A small network was trained on made-up records. Each row is its average activation on records with the value named, seen along a few directions.
Related values have similar rows: they may be neighbours, one step apart, or belong to one group.
(in the rows, 500 means zero)
Random noise pushes rows far along 2 fixed directions. That doesn't count. These rows show it; they differ only by the noise:
[371 597 488 626 464 530 255 537 339 508 466 629 503 663]
[408 505 318 605 510 291 316 388 336 407 431 408 534 635]
[406 466 307 569 493 303 397 385 413 344 430 386 546 578]
[366 561 489 586 442 562 342 544 426 445 468 622 514 601]


Values of NONO:
zede: [498 610 423 392 412 474 532 669 637 556 595 510 468 537]
pem: [530 438 583 449 555 342 598 544 626 439 468 614 361 307]
bis: [492 541 526 509 344 690 760 665 782 298 596 504 614 499]
fubo: [364 466 534 465 655 739 538 596 493 509 508 636 613 571]
bif: [690 521 344 543 446 272 589 365 589 597 509 391 339 366]
faru: [469 636 577 570 757 342 346 263  93 759 461 524 595 656]
tizi: [355 534 542 392 481 401 451 630 506 448 464 545 406 563]
bup: [837 368 481 313 518 354 556 348 391 524 462 338 356 350]
fuzi: [462 427 622 446 348 935 592 727 598 558 568 650 653 578]
vivu: [343 455 481 611 446 569 424 589 515 395 459 627 470 607]
duleb: [673 601 773 539 479 617 431 439 399 775 592 470 565 613]
zugu: [420 250 614 316 478 727 984 472 936 370 489 387 413  21]
fusu: [745 478 464 598 397 306 496 355 478 493 554 408 600 467]
fon: [364 584 612 485 619 778 311 762 486 628 644 641 434 464]
gan: [574 367 428 607 566 159 500 242 571 355 485 347 535 488]
bagi: [653 662 354 471 654 473 381 429 168 726 338 333 461 583]
NONO is arranged as a network in which each value has 4 neighbours.
What is the length, in steps, of the shortest route from bis to zugu? -> 4
A value of NONO combines one of 4 hidden first parts with one of 4 second parts; all combinations occur once.
Changing only the second part turns zede into bagi. bif has the same second part as zede; what does that change turn bif into? -> bup
Changing only the second part turns faru into fusu. fubo has the same second part as faru; what does that change turn fubo into? -> bis
Changing only the second part turns fon into tizi. zugu has the same second part as fon; what does that change turn zugu into? -> pem

Values of TUNOV:
raro: [538 488 612 531 633 401 379 229 288 748 592 684 453 447]
fekad: [478 515 377 404 542 421 525 693 526 314 426 479 302 404]
zazan: [717 611 547 403 427 711 545 499 332 704 545 555 662 463]
nerov: [648 287 350 347 615 343 903 356 693 494 359 160 410 230]
guno: [688 611 472 723 263 483 289 606 322 746 683 457 460 741]
dafa: [559 416 498 511 445 192 618 330 767 289 572 488 433 193]
kilod: [299 421 676 601 371 664 521 697 679 243 427 656 551 711]
sorog: [451 606 791 617 209 691 532 610 666 573 626 835 570 623]
kedud: [217 520 534 418 824 428 348 500 360 497 468 519 500 494]
mag: [555 580 271 464 380 544 418 563 613 384 439 390 544 623]
buk: [330 515 561 385 459 711 477 726 300 664 476 396 582 711]
nurot: [315 435 638 533 528 771 459 745 790 287 561 835 337 368]
pulom: [613 665 647 356 316 666 671 758 802 535 540 731 298 260]
vir: [542 499 820 405 403 774 696 367 663 478 467 662 724 507]
zus: [404 497 561 613 565 809 356 433 322 494 521 659 732 576]
gokom: [465 468 339 515 693 566 578 538 453 550 452 341 389 360]
A value of TUNOV combines one of 4 hidden first parts with one of 4 second parts; all combinations occur once.
Changing only the second part turns raro into nerov. nurot has the same second part as raro; what does that change turn nurot into? -> fekad
Changing only the second part turns buk into kedud. guno has the same second part as buk; what does that change turn guno into? -> dafa
Changing only the second part turns kilod into mag. vir has the same second part as kilod; what does that change turn vir into? -> zazan
